Each row below holds a small network's activations on one input, seen along a few directions.
Each table varies a few parts of the input and shows all the possible inputs, shuffled.
Descriptions start from the smaller parts, as in this example, which fits no table here: one of 3 separate values, together with either a single point or one of 11 places along a line or (one of 6 places along a line, together with one of 8 places around a ring).
Shared parts are said once, and a part with two or three values counts as separate values.

Table:
row 1: [  7 -26  56  16 -21 -27 -34 -22   5   9   9   7  42  28]
row 2: [-16  -3 -15  28 -12  18 -24  33 -19 -27 -10   0 -13  48]
row 3: [-28  20 -28  -1  20  29  19  31   7 -23   7  -7 -46 -30]
row 4: [-17 -43  14  18 -10  -1 -34  13   0 -28 -33   1 -19  57]
row 5: [ -3  36  16  -9   6   3  22   3   8  14  46  -6  16 -48]
row 6: [  4  48 -63  20   3  36  13  57 -25 -15  14 -35 -11  35]
row 7: [-25 -67  30   3  -1 -13 -30  -2  26 -26 -52   3 -25  34]
row 8: [ 63  -2 -41 -35 -24 -29  20 -83 -40  74 -34  71  35 -10]
row 9: [ 27  66 -25  13  -8  17  16  23 -23  18  57 -34  47  11]
row 10: [-18  48 -49   4   8  37  23  46 -13 -25  21 -23 -33  -1]
row 11: [  1 -33  59 -13  10 -32 -13 -32  32  11  -3  -7  17 -28]
row 12: [  8  62  -7   2  -4  16  24  12  -8   8  63 -20  27 -25]
row 13: [-23 -10 -10 -10  34  11  20  16  25 -26 -15  -7 -52 -44]
row 14: [-23 -54  19 -16  23  -9  -9   0  32 -26 -45  -8 -40  -5]
row 15: [ -1 -49  71   1 -12 -34 -31 -35  28   8  -8   3  31   9]
row 16: [ 37 -21 -82 -34 -13  -9  24 -48 -42  38 -79  70 -25  19]
row 17: [ -2  13  29 -13  23  -8  20 -16  23   5  30  -7   4 -71]
row 18: [  8  17  26  27 -23  -6 -24   4 -16  11  32   2  45  23]
- The inputs of row 4 and row 1 match in every part but one. If row 2 is changed in the same way as row 4 into row 1, which row does it become? => row 18
- What is each input in this table made of? => one of 2 separate values, together with either a single point or one of 8 places around a ring
- Which other rows does row 16 become when the choice among 2 separate values takes its other values? List them by row number. => row 8
- Which other rows does row 10 become when the choice among 2 separate values takes its other values? List them by row number. => row 12

Table:
row 19: [ -8 -17  -8  -2  16   5  10  10  10 -14 -22  -4 -25 -12]
row 20: [  8 -23  35   4  -4 -19 -12 -25  10  -2  -6   5  15  -5]
row 21: [ 35  52 -73 -11 -12  17  39  -8 -41  35   2  22  14  -6]
row 22: [-28  21 -21   9   8  21  -2  52   9 -30  16 -34 -27  10]
row 23: [ -3 -33   5   0  -3 -10  -8 -10  -2  -5 -30  22 -13  16]
row 24: [-14  -4  29  -7   6   1   6  -1  16  -1  14  -5  -4 -25]
row 25: [-17   4  -6  17   8  16  -9  29  -4 -22   2 -14 -25  21]
row 26: [-24  29   9  11   3  11  -5  44  19 -21  45 -40  -2 -10]
row 27: [  9 -58  12 -20  -9 -21 -15 -40  -2   9 -53  33   0  23]
row 28: [ 21 -43  40 -11  -4 -39 -19 -55  11  14 -27  17  23  10]
row 29: [-16  11  23  21   3   8 -12  25   8 -11  29 -18   6   2]
row 30: [ 38  63 -45 -11 -12   9  28 -20 -33  47  31  16  39 -24]
- What is each input in this table made of? => one of 2 separate values, together with either a single point or one of 5 places along a line
- The inputs of row 25 and row 29 match in every part but the choice among 2 separate values. If row 22 is changed in the same way as row 25 into row 29, which row does it become? => row 26
- Which other rows does row 27 become when the choice among 2 separate values takes its other values? List them by row number. => row 28

Table:
row 31: [ 26  36 -28  12  50  22  44   8  -4  10  16 -32   1 -22]
row 32: [ 17 -16  14  -5 -18 -22 -12 -37  10  -1  -4   4  19 -43]
row 33: [  3  40 -14 -41  16  12  46  11   7  20  42 -37  11 -13]
row 34: [  7  43 -15   9  -8   0  -7  -5   6  -4  34  -7  13 -50]
row 35: [-14  39  -4   2 -28   2  12  25 -10  24  33  -1  11  29]
row 36: [-23  22 -37  -7  11  14  13  26   1 -19   4   4 -51 -28]
row 37: [-21 -33  -7 -24   8   4   4 -14   6 -19 -30  17 -39 -19]
row 38: [  8  15   0  27 -37 -10 -38 -13 -16  -8  18  15  18   2]
row 39: [  7  46 -20 -26  -3   7  26  20 -13  15  28 -38  19  42]
row 40: [ 20 -11   4   7 -30 -22 -36 -28  -5  -1 -18   2  30  12]
row 41: [ 16 -27  13  21  12  10  -2 -15 -22   8 -19  22  16  33]
row 42: [ 29  51 -29 -11   3   9  16  -8   9 -10  26 -46  19 -39]
row 43: [ 12 -29  22  12  25  -4  16 -15  -8  13 -19  22   5 -28]
row 44: [-20   7  15  -2 -29  -8  -5  10 -17  21  32  25  10  30]
row 45: [ -8 -53  -2 -27  11 -17  -5 -27  28  -5 -62  16 -42 -14]
row 46: [  7  22 -65  -7   0  20  20  40 -16 -25  -7 -36 -32  28]
row 47: [-58 -31  86  32  37   7 -27  50  67 -66  35 -74 -20 -12]
row 48: [  0  24  13   4 -19  -4 -23 -19   4  -7  19  20  12 -46]
row 49: [  0   3  19  26  20  23  14   1 -13  11  12  35  -1 -34]
row 50: [ 31  40 -31  24  21  29  33  26 -23   5  -1 -29  18  29]
row 51: [-18  35   6 -22  -4   7  34  12   4  19  50   2   5 -20]
row 52: [  7  29  -9  36  12  31  12  22 -34   0  16  13  14  21]
row 53: [-51 -31  78  42  17  12 -52  66  47 -66  23 -72  -6  39]
row 54: [ -7 -25  31 -31  -6 -22  15 -22   8  32  11   9   1 -15]
row 55: [ -1 -55 -11 -18  -4 -21 -21 -20   7 -14 -64  15 -32  41]
row 56: [  3  -2   5  40   6  16  -9  15 -33  13   3  32  12  14]
row 57: [  6 -42  26 -25 -18 -33 -12 -33  14  36 -26   7  15  48]
row 58: [-12 -32 -19  -8 -11  -6 -19   2  -8 -12 -48  14 -32  32]
row 59: [  1  27  -7  22  36  22  26  20 -13   7  24  18   4 -33]
row 60: [ 34 -39  14  -2 -26 -41 -38 -43   8  -3 -36   7  29  19]
row 61: [ 25 -51  24   8  20  -5 -10 -34 -11   8 -41  25  21  39]
row 62: [-35  -6 -19  -3  -2  11  -2  21   1 -13 -12  28 -41 -38]
row 63: [  7  46 -23  22 -27  -2 -24   7 -13 -11  22  -5  28   4]
row 64: [-26  17  30 -16 -13   3   8  -5   7  31  28  22  -1 -22]
row 65: [  2  24 -55 -28  23  19  35  28   2 -24   5 -31 -44 -21]
row 66: [ -4 -41  36 -40   6 -44   8 -46  28  33 -18   9   4  -2]
row 67: [ 24 -38  23 -19  -8 -26 -22 -56  25   0 -24   8  22 -33]
row 68: [ 19 -52  25   1  36 -15   6 -33  12  21 -42  22  10 -20]
row 69: [-10 -21  18 -16 -26 -17  -3  -8  -5  32  -8   6  23  35]
row 70: [-19  22 -42   7 -17  31  -1  44 -17 -23  -5   8 -32  21]
row 71: [-26  -1 -28  15 -22  13 -20  22 -11 -13 -19  24 -41  22]
row 72: [ 39  48 -40   7 -16  -2   1   3 -12 -15  22 -47  24  13]
- The inputs of row 32 and row 40 match in every part but one. If row 45 is changed in the same way as row 32 into row 40, which row does it become? => row 55
- The inputs of row 72 and row 42 match in every part but one. If row 69 is changed in the same way as row 72 into row 42, which row does it become? => row 54
- What is each input in this table made of? => one of 2 separate values, together with either a single point or (one of 4 separate values, together with one of 5 places along a line)
- Which other rows does row 71 become when the choice among 2 separate values takes its other values? List them by row number. => row 62
- Which other rows does row 46 become when the choice among 2 separate values takes its other values? List them by row number. => row 65

Table:
row 73: [ 20 -47 -27 -16 -12 -17 -10 -44 -28  26 -73  55  -8  39]
row 74: [ 23  58 -25   0   1  11  26  13 -11  15  51 -33  32 -11]
row 75: [  5   6  57  11   5 -17  -7 -22  16  15  36  -8  45 -29]
row 76: [-10 -67  25   2  -1 -19 -27 -16  12 -14 -65  12 -23  41]
row 77: [ 37  74 -44   4 -15  15  25   2 -36  31  49  -3  41 -10]
row 78: [  7 -16 -46 -11  14  13  17   3 -12  -9 -43  13 -37  10]
row 79: [ 20 -42  10 -27  -9 -32  -9 -49   8  17 -44  25   8   8]
row 80: [ 12 -60  -8 -20   5 -21 -10 -33  -5   7 -71  23 -13  36]
row 81: [-18  37  36  29   7  18 -10  51  21 -31  65 -60  20  -7]
row 82: [-20 -23 -17   5  16  15  -1  20   4 -29 -36   2 -43  14]
row 83: [-20  54 -24  12   6  32  20  56  -5 -23  49 -36 -16  -4]
row 84: [  1  30 -71  -8  13  26  25  30 -18  -8  -8 -13 -32   3]
row 85: [-30 -80  50  14   4 -18 -41   2  31 -34 -58  -3 -29  40]
row 86: [  8  44 -91  -5  -7  33  27  19 -42  11  -8  24 -24   7]
row 87: [ 29 -29  -8 -23 -27 -26  -6 -59 -17  37 -42  59  11  10]
row 88: [-44 -36  15  18  18  15 -17  35  21 -51 -27 -15 -49   9]
row 89: [ 15  83 -81  -2 -12  31  37  28 -47  17  36   4   3  -6]
row 90: [ -8 -56  41 -10 -12 -31 -27 -34  19  -7 -30  18  -4  11]
row 91: [ 43  28   5  -1 -10 -16  11 -48 -21  52  30  37  56 -31]
row 92: [-19 -37  86   5  -5 -23 -31 -12  42  -8  16 -13  14 -18]
row 93: [-28  16 -34  10  11  29  10  51  -3 -30   7 -21 -41   7]
row 94: [ 12   1 -63  -7  -5  13  19 -10 -36  12 -43  44 -27   8]
row 95: [ 23 -12  25 -24 -10 -27   2 -51   9  34  -4  12  30 -23]
row 96: [ -5  49  11  15  -1  16   8  35   2  -5  62 -43  26  -6]
row 97: [-42   5  -7  21  21  31  -7  66  17 -51  10 -39 -48   7]
row 98: [-30 -70  66   1  -3 -25 -42 -11  39 -29 -29   5  -5  10]
row 99: [-13  -9  87  23  10 -17 -21  -2  33  -5  45 -23  37 -29]
row 100: [-43  39   0  23  13  32   3  73  14 -44  51 -53 -22  -7]
row 101: [  9  69 -60  -6   8  28  36  36 -19  -1  36 -31  -9  -7]
row 102: [ 36  16  28  -6   8 -21  10 -38   0  35  30  -1  51 -35]
row 103: [ -3 -26  60  -8  -7 -25 -15 -30  23  14  11  10  22 -18]
row 104: [ 31   1   3 -20 -24 -23   2 -61 -12  56  -2  51  35 -19]
- The inputs of row 83 and row 101 match in every part but one. If row 76 is changed in the same way as row 83 into row 101, which row does it become? => row 80
- What is each input in this table made of? => one of 4 places along a line, together with one of 8 places around a ring
- Which other rows does row 82 become when the place on the line of 4 takes its other values? List them by row number. => row 78, row 88, row 94
- Which other rows does row 86 become when the place on the ring of 8 takes its other values? List them by row number. => row 73, row 77, row 87, row 89, row 91, row 94, row 104
- Which other rows does row 99 become when the place on the ring of 8 takes its other values? List them by row number. => row 81, row 85, row 88, row 92, row 97, row 98, row 100
